These are the activations of a small neural network, seen along a few directions. Each row is one input.
In each table, some parts of the input vary, and every possible input appears once, in random order.
A made-up example of a description, with smaller parts first: ring(5) and (point or line(11) or (values(2) and line(6))).
Shared parts are said once, and a part with two or three values counts as separate values.
In the rows, zero is written as 128.

Other details of the inputs vary at random and push rows far along two fixed directions, the same in every table; ignore that.

Rows:
x1: [188 110 158 120 126 125 103 178  93 171 175 189 155 168 116]
x2: [136 153 117  95  88 112 193  90 183 125  93 101 150  79 159]
x3: [185 145 135  90 109  85 204 109 127 117 118 122 173  84 165]
x4: [ 85 141 104 133 138 126 139 105 133 118 101  89 115 103 112]
x5: [ 50 120 135 167 144 172  93 104 150  89  96 164  53 135 111]
x6: [ 95 100 111 142 138 142 119 126 120 133 126 132 126 134  96]
x7: [ 55 113 133 122 111 195  73 100 180 109 128 118  71 125 120]
x8: [135 117 140 135 142 132 103 145 101 147 133 177 112 179 124]
x9: [ 89 128 119 135 153 137 109 128 104 137 133 123  96 135 103]
x10: [ 98 122 120 125 120 136  85 122 146 135 130 129 110 160 131]
x11: [ 82 160 114 106 110 146 129  75 188 102  91  80  90  93 146]
x12: [156 143 124 109 124 101 184 134 109 153 137 124 162  95 115]
x13: [135 134 120 121 125 101 207  82 155 104  75  90 142  81 161]
x14: [ 40 105 116 140 122 172  86  87 169 110 106 134  66 157 126]
x15: [174  89 123 149 128 116  97 171 103 162 171 161 182 188 125]
x16: [138  90 136 150 114 143  93 148 132 145 161 146 149 150 120]
x17: [152 133 115 119 113 100 175 141 121 145 133 110 176  99 114]
x18: [123 105 119 134 150 130 121 148  96 156 155 155 127 150  99]
x19: [138 163 121 114 111 118 179  93 175 103  97  72 151  70 156]
x20: [141 172 108 117 115 110 173  96 170 100  87  61 143  77 159]
x21: [164 151 127 128 135  97 175 143 133 128 105 159 162 109 144]
x22: [139  86 137 126 132 134 106 139 105 125 152 170 124 167 127]
x23: [ 34 111 115 150 151 172 109  93 127 113 109 131  51 135  92]
x24: [185 107 147 114 119 127  96 179  86 143 191 155 160 162 131]
x25: [139 100 152 141 128 147  92 150 111 134 167 123 134 141 125]
x26: [ 62 105 145 136 146 183 101  87 152 105 100 163  49 131 116]
x27: [184 139 128 109 124  80 147 140  96 131 136 130 163 143 152]
x28: [135 102 139 150 139 124  91 143 104 138 148 124 128 164 127]
x29: [116 161 142 110 133 145 130 104 146 110 100 114  86 102 137]
x30: [128 153  99 132 119 102 190  83 159 107  67  88 150  98 163]
x31: [141 115 153 147 126 144 100 165 121 137 149 183 133 135 110]
x32: [146 167 115 108 135 101 163 139 112 140 135  95 137 102 120]
x33: [143 152 116 113 118 111 167 140 123 135 132  88 170  89 120]
x34: [179 192 139 106 120  93 194 138 141 116 107 120 176  71 155]
x35: [108 120 123 150 133 138  92 115 142 121 123 114 121 147 126]
x36: [ 49  94 121 133 117 181  91  87 179 111 107 139  72 143 121]
x37: [182 107 142 140 134 114  80 183  84 156 186 126 157 173 126]
x38: [125 120 116 138 138 137  83 165 101 148 163 114 131 145  94]
x39: [182  81 150 144 122 117 104 178  94 162 188 154 170 165 120]
x40: [179 163 148  96 123 112 160 142 126 136 130 131 150 108 146]
x41: [ 69 111 136 133 133 183  74  95 140  81 129 120  47 123 124]
x42: [183 142 143 140 139 118  79 202  96 151 172 167 151 164 116]
x43: [182 127 146 127 141 108  88 182  79 168 166 175 146 189 124]
x44: [166 134 118 113 124  86 171 121 105 122 113 134 156 135 161]
x45: [ 46 119 134 133 145 190  96 104 140 109 140 117  55 105  88]
x46: [127 144 115 128 128  93 203  85 146 103  71  84 135  94 168]
x47: [105 141 139 151 146 134  97 139 129 114 118 155 103 137 120]
x48: [148 157  91 123 121  73 203 123 113 140  94  95 177 107 133]
Each input here is: ring(6) and (values(2) or line(6)).
Changing only the ring(6) part turns x29 into x26. The same change can be made to x42. Which row results? -> x21
Changing only the ring(6) part turns x7 into x36. The same change can be made to x19. Which row results? -> x15
Which other rows does x28 become when the line(6) part takes its other values? List them by row number. -> x10, x27, x35, x43, x47
Which other rows does x23 become when the ring(6) part takes its other values? List them by row number. -> x9, x12, x18, x32, x45
List by row number the other rows that have the ring(6) part in common with x3. -> x1, x2, x12, x16, x17, x31, x39
Start at x17 and move only the ring(6) part, one step at a time. The first step leads to x6. Which rows follow, in order? -> x48, x4, x38, x33

Rows:
x49: [168 105 139 139 113 134  82 166 135 150 162 164 159 175 137]
x50: [167 118 159 137 130 138  98 180 106 144 170 186 143 145 114]
x51: [ 81  89 157 137 133 184  72 108 135 102 144 142  58 140 118]
x52: [144 160 145  98 113 131 170 110 158 118 105 133 128  83 146]
x53: [119 112 129 130 137 126 124 130 109 140 131 151 116 147 115]
x54: [121 149 103 120 123 102 158 108 145 128  87 124 137 130 145]
x55: [200 143 130  98 106  86 178 137 125 140 132 125 190 111 166]
x56: [ 58  95 126 149 135 174  62 100 140 104 123 139  63 166 117]
x57: [ 92  86 140 155 144 166  34 144 102 126 161 158  75 198 108]
x58: [ 19 103  93 163 149 180  58 125 125 132 142  87  73 145  60]
x59: [157 172 137 117 132 101 176 114 139 100  94 111 135  86 157]
x60: [ 86  57 151 159 147 183  28 148  90 134 183 176  67 202  89]
x61: [116 108 144 123 108 162  94 131 149 126 146 159 114 137 127]
x62: [106 143 111 132 121 145 100 140 142 137 152  71 133 106  99]
x63: [235 112 115 128 120  52 171 188  79 191 154 163 245 173 140]
x64: [ 59 135 128 159 156 153 117 102 136 101  90 148  67 125 109]
x65: [ 89 172 108 114 129 108 190  64 164  95  52  88  96  82 152]
x66: [121 169 124  99  94 119 241  46 214  79  45  79 135  24 180]
x67: [ 70  83 137 164 155 185  19 160 100 148 164 198  63 210  80]
x68: [ 92 130 147 115 116 166 128  88 170  98 110 124  80  92 136]
x69: [107  87 154 146 136 175  26 147 113 124 172 155  78 189 117]
x70: [ 32  82 107 159 149 185  69 120 112 125 162  85  75 132  61]
x71: [ 64 175 105 108 113 144 197  57 194  89  78  22 110   8 120]
x72: [173 152 143  96 120 108 172 130 125 129 122 130 151  98 151]
x73: [128 151 130 126 141 108 196  98 125 101  88 123 122  79 138]
x74: [238 161 144 117 123  77 137 204  94 162 163 171 203 149 145]
x75: [ 93 133 131 144 148 134 159 109 125 113  96 155  98 107 110]
x76: [ 82 174 137 104 113 145 166  55 201  73  62  83  74  59 165]
x77: [104 104 158 147 142 170  88 132 121 103 142 163  84 130 107]
x78: [229  70 132 147 126  83  98 213  55 192 203 181 225 219 126]
x79: [172 136 109 112 118  82 179 143 113 159 122 147 183 135 140]
x80: [157 110 137 125 142 126 113 161  85 154 164 170 135 166 112]
x81: [148  99 137 132 115 127 139 120 139 121 129 130 145 125 147]
x82: [155 138 104 134 121  81 176 120 136 139  91 121 176 134 152]
x83: [210 142 109 120 125  74 118 209  74 186 198  79 221 149 113]
x84: [198 123 116 134 120  71 152 152 105 151 128 125 201 159 159]
x85: [ 11 118  94 154 147 179  90  84 148 100 116  50  58 106  82]
x86: [177 126 115 120 125  99 131 180  84 169 190  84 196 123 104]
x87: [225 163 107  86 108  38 232 135 109 150 111 110 224 103 172]
x88: [159 158  81 111 128  68 204 153  94 172 137  69 207  93 106]
x89: [ 72 134 136 122 111 172  99  85 189  91  98 126  73 111 142]
x90: [ 75 141 127 128 143 151 126  82 147  98  91 122  66 115 131]
x91: [ 78  78 152 178 163 183  16 160  88 123 169 190  63 201  83]
x92: [204 143 125 115 109  75 174 137 136 137 120 108 198 125 179]
x93: [152 117 129 127 140 118 123 167  88 167 156 181 142 164 106]
x94: [191 118 135 121 117 106  95 172 106 156 171 151 172 177 148]
x95: [120 211 127  84 110 118 219  57 202  83  42  82 113  32 179]
x96: [ 90 161 138 111 129 150 149  71 172  82  77 101  75  81 154]
What is each input in this table made of? -> values(2) and line(4) and (point or line(5))
Changing only the line(4) part turns x64 into x59. The same change can be made to x67. Which row results? -> x96
Changing only the line(4) part turns x54 into x89. The same change can be made to x79. Which row results? -> x61
Which other rows does x70 become when the values(2) part takes its other values? List them by row number. -> x85
List by row number the other rows that have the line(4) part and the values(2) part in common with x72. -> x51, x55, x77, x81, x86
Start at x66 and move only the line(5) part, one step at a time. The first step leads to x61. Which rows follow, in order? -> x68, x52, x50
List by row number the other rows that have the line(4) part and the values(2) part in common with x93. -> x53, x63, x75, x79, x88

Rows:
x97: [ 40  70 129 169 151 194  50 127 114 123 156 144  61 160  67]
x98: [ 51  93 143 155 143 206  32 135 129 118 168 135  55 148  78]
x99: [ 71 166 108 120 136 133 175  68 164  91  61  89  85  76 135]
x100: [207 142 144 112 118  92 142 158 112 137 143 140 177 138 160]
x101: [171 163 122  99 120  83 213 107 132 120  89 126 165  96 163]
x102: [199 116 148 121 117 111 104 184 103 166 174 168 176 172 135]
x103: [169 102 121 133 122 114  92 181  98 166 187 126 176 170 115]
x104: [ 71 165 111 121 138 133 185  71 158  92  69  83  87  59 126]
x105: [165 188 115  95 115  86 195 113 145 125  97  80 166  77 158]
x106: [ 74 153  96 122 126 115 211  45 173  89  50  59 110  54 144]
x107: [192 140 129 122 123  81 159 159 108 152 132 162 183 144 144]
x108: [180 103 128 135 121 114  70 193  90 175 193 146 173 193 119]
x109: [ 44  88 124 159 143 176  57 112 131 118 130 140  61 166  97]
x110: [153 110 145 142 140 122 105 148 100 133 144 169 126 166 133]
x111: [ 94 113 146 127 121 167 103 103 155 102 126 140  83 120 133]
x112: [151 148 117 113 120 111 168 134 125 136 133  85 167  92 129]
x113: [200 140 136 113 111  97 145 165 122 149 144 148 186 135 150]
x114: [ 72 104 141 146 139 170  98 101 147 111 111 163  66 139 118]
What is each input in this table made of? -> values(2) and (line(4) or ring(5))
Changing only the values(2) part turns x112 into x97. The same change can be made to x100. Which row results? -> x110
Which other rows does x100 become when the line(4) part takes its other values? List them by row number. -> x102, x111, x113
Which other rows does x114 become when the values(2) part takes its other values? List them by row number. -> x102
Start at x98 and move only the ring(5) part, one step at a time. The first step leads to x105. Which rows follow, in order? -> x108, x103, x112
